(69): |  3.99 | -1.36 |  5.34 |  4.81 |
(20): |  3.24 | -1.53 | -3.67 |  0.74 |
(44): |  5.57 | -4.94 |  5.42 |  2.76 |
(8): |  1.56 | -1.61 |  9.08 |  2.77 |
(65): | -6.26 |  0.85 | -4.36 | -3.53 |
Table of tags by key:
| -3.67 | -> Q_192
| -3.68 | -> Q_53
| 3.24 | -> Q_724
| -3.66 | -> Q_100
| -4.36 | -> Q_513
| 0.74 | -> Q_254
| -4.37 | -> Q_164
join (20) 3:   Q_192
q: |  3.24 | -1.53 | -3.67 |  0.74 |  (20)
q: | -6.26 |  0.85 | -4.36 | -3.53 |  (65)

(4): | -4.94 | -7.03 | -3.07 |  7.73 | -7.85 | -5.48 |  6.42 |
(5): | -2.29 |  5.33 |  9.31 | -7.55 | -5.57 | -1.92 |  1.58 |
(107): | -7.53 |  3.30 |  7.21 | -0.09 |  3.13 |  0.24 |  1.74 |
(33): |  1.42 | -5.06 | -7.72 | -5.64 |  2.53 | -3.21 | -1.56 |
(28): | -2.23 |  1.01 |  7.44 | -6.37 | -6.71 | -0.71 |  2.48 |
(51): | -2.35 |  3.43 | -2.67 |  5.56 | -4.36 | -2.97 |  2.97 |
(115): | -5.78 |  2.99 |  7.09 | -5.89 | -3.25 | -0.76 | -1.50 |
(41): | -6.05 | -4.10 | -1.91 |  5.54 | -5.94 | -4.74 |  5.66 |
(76): | -4.41 | -2.85 | -0.95 |  5.01 | -2.44 | -1.72 | -4.30 |
Table of tags by key:
| 1.74 | -> Q_346
| -5.94 | -> Q_444
| 5.65 | -> Q_820
| -1.56 | -> Q_156
| 1.73 | -> Q_772
| 5.66 | -> Q_391
| 1.58 | -> Q_740
join (41) 7:   Q_391
q: |  1.42 | -5.06 | -7.72 | -5.64 |  2.53 | -3.21 | -1.56 |  (33)

